Each row below holds a small network's activations on one input, seen along a few directions.
Each table varies a few parts of the input and shows all the possible inputs, shuffled.
Descriptions start from the smaller parts, as in this example, which fits no table here: one of 4 places along a line, together with either a single point or one of 11 places around a ring or (one of 3 separate values, together with one of 8 places around a ring).
Shared parts are said once, and a part with two or three values counts as separate values.
In the rows, 128 means zero.

Other details of the inputs shift rows strongly along two fixed directions, in all tables alike. That doesn't count.

A family of inputs:
x1: [106 116 123 157 201 124  71 156 113 128 125 135 105 139 139 155]
x2: [133 118 132 104  79 149 147 139 159  88 123 135 151 123 111 104]
x3: [104 131 148 177 198 115  85 138 121 134 125 150  93 170 159 161]
x4: [141 121 127 112 157  91 115 132  89 190 139  95 139 109 137 129]
x5: [144 138 121  86  73 150 158  93 122 120 117 100 169  89 100 114]
x6: [ 91 128 112 193 195 123  64 121 116 117 116 154  84 173 159 166]
x7: [115 152 122 121  98 153 158 103 157  88 112 127 137 129 109 116]
x8: [136 138 121  98 145  85 150 147 106 195 138 117 124  87 125 101]
x9: [119 137 112 126 148  83 160 141 110 185 143 121 115 106 123 113]
x10: [123 126 114 125 173 104 110 152 102 166 121 128 114 101 114 137]
x11: [121 141 122 155 108 158 136 108 173  58 115 163 126 163 138 134]
x12: [139 149 125  96  77 145 172 108 147 115 117 110 155 104  99  98]
x13: [113 151 129 159 123 164 121 111 181  40 104 168 120 172 141 143]
x14: [141 108 133 143 131  88 145 143 114 179 155 127 109 122 147 127]
x15: [130 124 119 102 151  90 142 164 113 188 132 123 116  92 110 100]
x16: [134 103 145 120 150 102 121 166 100 181 159 105 130 109 125 120]
x17: [146 113 142  93  70 166 141 104 134 115 144 105 163 126 120 116]
x18: [142 119 125  97 130  85 147 164 109 187 150 125 131 101 146 106]
x19: [123 123 112 104 156  98 126 138  89 183 134 116 125  88 127 132]
x20: [107 140 132 157 122 174 104  88 144  56  95 127 138 168 132 152]
x21: [105 124 118 154 207 126  58 131 114 122 124 149  98 155 157 164]
x22: [142 118 125 112  93 168 123 109 134  94 118 100 162 123 106 123]
x23: [141 122 146 132 140  83 148 153 112 182 149 115 118 120 146 132]
x24: [117 138 120 121 149  80 148 136  87 192 130  98 130  93 119 134]
x25: [135 141 130 135 162  86 128 160 128 160 133 141 114 128 147 126]
x26: [121 135 108 122  84 153 171  99 145  99 124 131 137 126 106 106]
x27: [148 132 128 108 138  81 143 160 115 185 144 126 129 106 146 109]
x28: [144 103 144 112 134  87 135 177 106 178 160 116 121 103 127 116]
x29: [119 124 121  98  91 162 150 128 157  94 111 130 140 112  93 102]
x30: [142 109 138 120  51 152 163  95 132 133 142  95 159 124 120 108]
x31: [122 140 150 160 130 186  91  98 162  46 106 155 125 184 135 152]
x32: [100 132 114 143 136 191  95 114 157  40  90 158 121 142 107 154]
x33: [ 92 133 119 189 200 117  68 123 115 121 114 149  90 171 157 168]
x34: [135 129 119  76  70 153 170 111 137 120 124 115 155  95 107  91]
x35: [142 122 138 116  90 168 123 117 153  76 131 146 131 147 136 132]
x36: [142 123 119 121  65 141 178 109 153 104 134 128 152 127 124 105]
x37: [105 141 129 178 219 118  58 130 116 115 107 151  93 170 154 170]
x38: [166 112 145  93  55 146 160 130 140 113 142 108 158 111 105 102]
x39: [ 96 156 118 173 218 118  69 131 120 108  99 169  84 150 139 172]
x40: [128 135 145 145 125 186  89  96 159  53 115 155 127 177 138 148]
x41: [147 117 129 103 133  78 145 175 116 186 145 122 131 100 126 100]
x42: [109 123 140 175 178 110  94 133 119 150 135 145  95 161 156 152]
x43: [ 97 151 109 162 122 176 111  85 147  48  96 155 121 157 118 157]
x44: [141 116 138 141 135  86 145 146 115 180 153 124 113 123 147 131]
x45: [159 129 143 108  75 156 143 114 148  97 132 127 145 134 130 122]
x46: [167 128 148 101  57 142 170 117 141 120 136 103 160 118 117 112]
x47: [146 108 144 116 147  97 121 160  99 189 158 105 130 111 125 118]
x48: [129 129 105 108  55 148 176  90 116 126 125  96 162 101  97 114]
Description of these inputs: one of 6 places around a ring, together with one of 8 places along a line.
The inputs of x15 and x47 match in every part but the place on the ring of 6. If x26 is changed in the same way as x15 into x47, which row does it become? -> x30
The inputs of x2 and x1 match in every part but the place on the ring of 6. If x25 is changed in the same way as x2 into x1, which row does it become? -> x37
A walk changes only the place on the line of 8. It starts at x48 and steps to x43. List the rest of the walk in order. -> x24, x39, x5, x19, x10, x32
A walk changes only the place on the line of 8. It starts at x14 and steps to x44. List the rest of the walk in order. -> x23, x46, x45, x35, x38, x28
